These are the activations of a small network on made-up records, seen along a few directions, one row for each record.
Each row is followed by the record's values for the fields LASEP, KEKE, MADUG, ZEMUG, GASU, SEMA.
A field that a record lacks is left out.
Other fields move the rows too, some of them a lot.
(in the rows, 500 means zero)
Random noise pushes rows far along 12 fixed directions. That doesn't count. These rows show it; they differ only by the noise:
[305 631 193 557 455 655 401 374 745 668 477 647 438 495 587 565 195 421
 461 600 737 485 372 479 427 466 590 440 470 479 606 520 425]
[632 547 588 603 487 541 456 331 424 494 332 520 708 558 524 588 822 381
 277 642 515 432 380 295 666 410 363 539 350 311 544 683 266]
[558 336 564 626 524 189 233 600 517 441 420 464 627 502 176 580 666 505
 367 557 449 610 493 532 490 487 582 568 548 437 346 471 746]
[452 546 596 522 644 470 435 742 720 403 657 562 661 518 517 371 512 501
 578 591 577 484 864 754 451 619 512 471 556 750 481 537 671]
[394 332 416 109 308 464 485 386 590 361 436 239 460  82 766 526 553 640
 512 392 459 346 474 463 719 745 575 465 442 451 471 503 500]
[381 432 541 411 514 547 576 305 340 735 346 351 379 261 531 607 269 436
 502 475 618 517 229 384 624 512 450 494 418 363 666 581 448]
[399 366 548 496 621 387 504 283 504 598 474 365 555 221 493 663 417 489
 621 585 642 471 411 384 665 590 598 310 649 539 484 464 553]
[515 366 311 412 498 555 390 438 470 333 347 488 601 641 485 414 588 555
 330 408 384 451 648 610 683 619 360 455 621 531 547 538 807]
[613 433 509 344 358 277 201 428 474 224 173 275 545 410 425 618 824 446
 364 575 466 396 339 324 733 506 525 556 323 332 399 426 559]
[513 317 555 509 351 405 230 583 699 155 524 444 773 386 501 542 883 720
 422 517 364 559 606 246 646 636 547 553 641 347 343 627 403]
[509 569 552 231 592 364 316 459 613 344 229 389 474 353 458 549 462 335
 508 491 630 419 460 535 698 651 512 468 441 569 446 436 677]
[494 501 516 447 574 642 432 642 569 357 369 651 569 745 445 349 523 523
 384 316 392 561 689 687 559 602 269 580 502 578 568 637 653]
[555 574 544 463 617 604 390 412 730 277 518 579 862 438 641 479 701 459
 414 609 586 449 723 328 751 710 425 399 758 519 471 729 414]
[455 558 636 511 472 465 521 532 484 681 552 392 506 265 569 542 444 408
 498 669 664 484 410 450 469 458 549 573 322 407 588 601 345]

[428 488 732 630 729 489 529 564 468 570 410 550 558 603 397 510 508 413
 545 538 564 545 532 684 459 425 378 544 274 621 575 567 531] : {LASEP: rif, ZEMUG: rager, SEMA: ritul}
[552 503 362 237 202 393 499 673 437 345 484 299 191 367 524 347 362 504
 662 359 414 460 398 453 450 422 660 581 456 530 447 184 634] : {LASEP: tovam, ZEMUG: rager, SEMA: vorir}
[537 496 597 401 596 397 336 609 454 249 281 449 334 670 268 540 435 539
 704 310 387 630 455 477 514 528 493 497 561 594 402 272 692] : {LASEP: pubi, KEKE: gatel, MADUG: dol, ZEMUG: vitek}
[457 386 632 418 538 356 469 492 441 456 514 292 498 251 475 572 459 579
 649 483 485 564 412 375 528 574 630 502 536 458 445 463 498] : {LASEP: medek, ZEMUG: rager, GASU: mefo}
[206 227 464 417 388 512 276 607 477 311 320 295 261 495 421 578 360 795
 690 366 414 609 414 469 571 569 455 533 427 430 590 430 674] : {LASEP: tovam, ZEMUG: vitek, GASU: mefo, SEMA: ritul}
[348 330 619 438 456 206 415 598 752 641 546 479 499 173 423 642 564 564
 421 486 530 518 446 754 372 602 676 632 245 474 309 563 528] : {LASEP: tovam, ZEMUG: rager, SEMA: vorir}
[478 398 578 332 513 689 926 397 284 668 584 418 473 331 770 387 458 593
 579 268 348 456 489 591 518 546 390 514 363 583 626 588 355] : {LASEP: pubi, KEKE: gatel, MADUG: fuz, ZEMUG: rager}
[325 292 213 538 294 532 390 316 499 515 434 452 325 515 500 657 407 737
 538 433 420 502 329 359 547 494 577 366 611 374 515 362 521] : {LASEP: pubi, KEKE: gatel, MADUG: vosi, ZEMUG: vitek}
[369 560 386 405 392 525 554 539 768 656 664 661 314 418 575 520 287 569
 545 396 554 476 538 642 382 626 622 444 588 556 422 453 422] : {LASEP: medek, ZEMUG: vitek}
[344 393 441 757 664 277 217 568 567 502 477 434 573 561 237 643 403 525
 610 697 598 645 462 586 319 387 694 495 442 584 448 361 784] : {LASEP: pubi, KEKE: varis, MADUG: dol, ZEMUG: rager}
[473 420 611 365 788 371 544 293 503 494 292 479 505 446 392 656 471 464
 611 339 463 501 426 634 601 646 512 358 490 678 375 397 659] : {LASEP: pubi, KEKE: varis, MADUG: fuz, ZEMUG: vitek}
[502 292 346 621 752 533 551 348 327 590 409 606 670 761 324 454 485 505
 303 394 385 543 648 802 567 554 312 396 674 630 577 577 951] : {LASEP: pubi, KEKE: gatel, MADUG: fuz, ZEMUG: rager, GASU: mefo}
[644 733 446 448 641 607 438 429 789 244 332 853 522 863 425 509 601 440
 525 251 391 535 527 471 522 581 443 421 629 653 297 388 390] : {LASEP: mume, ZEMUG: vitek}
[340 363 324 532 503 572 341 663 516 448 309 596 412 772 318 413 341 608
 366 268 370 657 509 792 384 479 351 660 347 526 598 545 809] : {LASEP: pubi, KEKE: gatel, MADUG: dol, ZEMUG: rager, GASU: gupe}
[441 444 218 472 341 431 489 244 567 617 395 485 402 325 511 596 427 390
 429 523 597 392 209 392 544 362 662 406 426 448 473 365 473] : {LASEP: tovam, ZEMUG: rager, SEMA: ritul}
[626 582 214 255 428 502 714 186 578 710 586 611 449 290 670 504 375 372
 334 382 533 343 412 503 575 639 632 351 749 500 374 442 469] : {LASEP: medek, ZEMUG: rager}
[431 412 744 493 603 476 548 461 565 502 540 496 587 328 528 616 582 580
 574 493 516 546 513 435 575 617 484 477 535 473 438 636 346] : {LASEP: tovam, ZEMUG: vitek, SEMA: ritul}
[456 558 495 546 497 561 460 546 566 391 572 396 710 399 670 412 625 421
 458 767 648 375 630 464 561 432 486 507 366 516 636 639 454] : {LASEP: tovam, ZEMUG: rager, GASU: gupe, SEMA: ritul}
[369 537 347 647 459 568 582 553 483 766 650 519 412 568 583 488 342 497
 495 653 591 458 522 749 251 349 558 522 256 550 641 470 516] : {LASEP: pubi, KEKE: varis, MADUG: dol, ZEMUG: vitek}
[532 637 204 489 265 563 367 495 530 481 324 560 420 711 573 466 593 402
 244 569 501 376 325 552 415 305 483 665  93 355 574 472 427] : {LASEP: medek, ZEMUG: rager, GASU: mefo}
[798 815 518 364 592 259 653 533 543 758 662 649 425 411 379 440 349 185
 381 495 600 445 519 703 314 542 690 499 661 598 271 369 587] : {LASEP: medek, ZEMUG: rager, GASU: gupe}
[586 676 322 549 300 569 376 629 609 341 499 579 476 717 590 370 630 435
 447 639 537 370 587 484 456 340 506 543 383 515 521 393 429] : {LASEP: rif, ZEMUG: rager, SEMA: ritul}
[414 488 475 526 479 386 622 558 626 701 596 645 266 553 427 580 370 585
 631 333 414 521 409 767 199 448 691 494 321 639 333 287 444] : {LASEP: medek, ZEMUG: vitek}
[339 500 504 557 577 515 478 510 417 661 565 364 458 410 529 557 266 521
 592 646 615 562 457 555 370 468 570 527 393 480 644 521 563] : {LASEP: pubi, KEKE: gatel, MADUG: vosi, ZEMUG: vitek}
[457 398 671 686 654 440 652 496 527 457 594 527 598 653 555 538 775 595
 743 595 463 336 703 677 534 436 483 292 388 825 439 337 481] : {LASEP: medek, ZEMUG: rager}
[631 592 732 513 532 460 570 711 516 512 544 604 593 552 480 352 672 381
 395 495 476 485 646 675 442 455 395 654 325 563 475 616 427] : {LASEP: rif, ZEMUG: rager, SEMA: ritul}
[312 537 332 604 488 616 305 614 771 353 592 544 586 542 595 457 392 573
 632 648 650 524 651 457 466 503 568 451 564 606 570 497 524] : {LASEP: pubi, KEKE: varis, MADUG: dol, ZEMUG: rager}
[472 661 641 419 714 590 678 479 500 555 730 384 520 226 679 451 181 421
 883 607 731 520 610 317 545 605 607 319 818 694 569 449 434] : {LASEP: pubi, KEKE: varis, MADUG: dol, ZEMUG: rager}
[675 644 546 332 407 478 452 419 529 317 525 362 611 345 707 506 742 405
 454 694 569 307 574 283 697 589 548 435 555 414 452 522 320] : {LASEP: medek, ZEMUG: vitek}
[439 466 643 570 316 335 526 738 607 484 651 464 272 479 485 538 585 655
 800 517 466 446 526 555 335 385 665 479 350 614 367 210 349] : {LASEP: rif, ZEMUG: rager, SEMA: vorir}
[650 561 441 497 456 386 531 216 406 570 368 432 506 408 515 626 619 317
 409 639 617 316 283 290 681 414 555 368 507 420 442 409 393] : {LASEP: medek, ZEMUG: rager, GASU: gupe}
[605 692 137 369 470 605 457 247 569 475 377 534 596 502 666 459 462 267
 266 626 665 314 459 454 629 505 506 416 523 496 554 510 555] : {LASEP: pubi, KEKE: gatel, MADUG: fuz, ZEMUG: rager, GASU: gupe}
[617 594 546 492 463 535 591 561 252 609 470 422 347 547 481 392 393 341
 512 562 570 449 480 484 546 381 400 522 498 484 633 460 560] : {LASEP: tovam, ZEMUG: rager, SEMA: ritul}
[376 287 742 684 696 466 379 685 582 296 650 414 803 443 468 486 648 696
 669 600 472 635 786 485 548 600 470 474 641 622 503 646 598] : {LASEP: pubi, KEKE: gatel, MADUG: dol, ZEMUG: rager}
[421 543 618 432 489 543 436 403 591 527 321 527 396 412 486 657 465 466
 511 468 590 522 309 338 626 555 443 505 415 357 507 604 278] : {LASEP: tovam, ZEMUG: vitek, SEMA: ritul}
[560 614 469 362 552 512 715 351 453 575 476 492 397 492 643 539 496 442
 612 434 478 339 450 625 474 502 536 384 356 632 467 348 419] : {LASEP: pubi, KEKE: gatel, MADUG: dol, ZEMUG: vitek, GASU: mefo}
[290 383 671 582 599 479 354 473 368 587 259 340 412 464 356 677 369 512
 561 555 596 623 278 447 553 440 400 574 271 370 668 577 537] : {LASEP: pubi, KEKE: gatel, MADUG: dega, ZEMUG: vitek}
[583 408 553 382 457 424 684 368 351 530 521 390 445 295 515 492 509 491
 573 389 427 466 402 385 593 485 561 422 623 513 432 397 500] : {LASEP: tovam, ZEMUG: rager, SEMA: ritul}
[446 589 541 516 337 429 305 654 548 423 486 399 250 501 431 592 402 532
 714 632 618 518 399 299 473 424 611 492 494 413 482 317 419] : {LASEP: tovam, ZEMUG: vitek, SEMA: vorir}
[422 303 601 674 421 462 587 534 555 527 654 515 624 393 536 568 686 726
 574 460 376 572 453 388 415 440 577 520 432 459 428 542 242] : {LASEP: pubi, KEKE: gatel, MADUG: moz, ZEMUG: rager, GASU: gupe}
[657 471 701 525 466 292 575 603 509 533 632 561 490 407 335 556 617 565
 579 348 342 650 414 395 345 479 662 565 591 472 239 400 329] : {LASEP: pubi, KEKE: gatel, MADUG: fuz, ZEMUG: rager}
[470 560 874 489 498 466 617 801 729 516 784 630 506 336 529 467 529 618
 681 386 482 620 646 502 354 624 543 591 567 527 369 607 183] : {LASEP: rif, ZEMUG: vitek, GASU: mefo, SEMA: vorir}

Which values does each new row have?
[422 337 765 510 615 289 492 589 466 597 450 455 400 338 235 597 347 551
 606 329 488 685 361 490 486 561 536 542 573 489 402 489 570] : {LASEP: medek, ZEMUG: rager, GASU: gupe}
[483 478 423 623 421 661 582 543 309 557 735 344 615 517 718 400 559 579
 476 767 522 431 687 492 454 427 459 499 473 448 728 605 480] : {LASEP: pubi, KEKE: gatel, MADUG: fuz, ZEMUG: vitek}
[537 460 347 474 352 595 732 418 423 558 485 557 381 570 599 408 539 481
 494 353 389 389 403 548 469 310 480 473 337 577 539 371 414] : {LASEP: tovam, ZEMUG: rager, SEMA: ritul}
[678 623 563 634 516 450 463 498 289 546 484 401 568 554 453 497 597 334
 451 753 578 483 422 336 489 304 504 570 413 394 552 513 458] : {LASEP: tovam, ZEMUG: rager, SEMA: ritul}
[625 687 317 313 249 693 585 567 362 575 484 529 263 589 614 310 322 409
 348 383 466 473 410 433 478 441 407 645 493 334 642 504 424] : {LASEP: medek, ZEMUG: rager}
[665 535 564 468 468 399 491 579 451 506 442 596 409 530 291 450 456 407
 455 329 441 630 390 394 471 454 508 583 649 440 388 424 506] : {LASEP: rif, ZEMUG: rager, SEMA: ritul}
[647 485 551 552 422 339 606 768 525 515 689 605 484 593 421 327 659 506
 492 433 369 469 699 774 298 408 568 569 442 677 351 349 584] : {LASEP: rif, ZEMUG: rager, SEMA: ritul}
[535 612 596 575 411 478 485 680 598 490 652 558 473 507 513 480 530 518
 586 559 521 553 488 376 365 416 597 586 467 462 442 463 272] : {LASEP: medek, ZEMUG: rager}
[602 379 598 374 674 301 540 650 615 470 800 524 766 303 433 370 554 569
 347 418 397 564 913 783 481 844 569 492 902 625 299 654 825] : {LASEP: medek, ZEMUG: vitek, GASU: gupe}
[479 443 760 335 728 491 504 529 458 394 315 462 476 511 418 495 495 468
 578 348 483 505 631 648 715 705 292 445 547 638 512 575 698] : {LASEP: tovam, ZEMUG: vitek, SEMA: ritul}
[399 457 579 613 687 584 544 211 559 450 413 559 560 545 528 713 531 579
 736 494 531 507 398 256 648 528 491 267 657 563 460 441 308] : {LASEP: rif, ZEMUG: vitek, SEMA: vorir}
[546 657 685 790 513 572 324 810 446 320 431 615 331 970 232 471 465 512
 777 542 514 674 529 309 415 264 387 511 570 553 559 316 428] : {LASEP: pubi, KEKE: gatel, MADUG: dol, ZEMUG: vitek}
[346 483 232 406 360 662 277 532 666 165 387 423 503 621 700 426 560 617
 553 598 544 332 667 506 683 568 429 426 466 561 610 464 630] : {LASEP: tovam, ZEMUG: rager, GASU: mefo, SEMA: vorir}
[598 388 562 738 653 341 254 531 444 330 517 435 818 566 280 544 693 493
 454 711 513 630 611 313 584 471 524 473 771 460 440 541 701] : {LASEP: pubi, KEKE: varis, MADUG: dol, ZEMUG: rager}
[444 644 705 367 691 680 548 425 475 459 284 514 426 541 549 533 356 415
 628 388 564 545 409 417 621 574 320 515 429 510 614 585 370] : {LASEP: rif, ZEMUG: vitek, SEMA: vorir}
[692 524 287 513 504 552 782 344 384 668 731 615 618 586 611 404 583 500
 318 470 368 386 679 687 415 534 514 383 701 581 452 501 567] : {LASEP: pubi, KEKE: gatel, MADUG: fuz, ZEMUG: vitek, GASU: gupe}
[464 557 368 595 472 672 571 657 430 439 607 497 426 725 577 303 364 544
 673 557 543 447 709 575 458 395 426 412 570 708 677 366 625] : {LASEP: pubi, KEKE: gatel, MADUG: fuz, ZEMUG: rager, GASU: gupe}
[533 733 727 449 653 300 348 445 838 449 437 541 630 248 498 682 588 245
 575 715 798 430 393 342 575 554 685 452 397 547 305 499 249] : {LASEP: medek, ZEMUG: rager}
[481 400 396 615 439 707 774 375 422 662 802 518 619 399 753 396 514 610
 516 602 520 391 704 434 604 521 456 321 792 530 626 625 401] : {LASEP: tovam, ZEMUG: rager, SEMA: ritul}
[379 519 185 621 551 502  86 489 779 440 337 722 541 683 222 537 228 433
 323 495 633 690 440 451 488 539 555 508 766 431 478 541 758] : {LASEP: medek, ZEMUG: rager}
[540 579 651 561 644 514 643 524 396 584 732 428 549 409 531 465 361 484
 674 625 601 537 648 407 481 553 532 399 809 564 539 501 500] : {LASEP: rif, ZEMUG: vitek, GASU: gupe, SEMA: vorir}
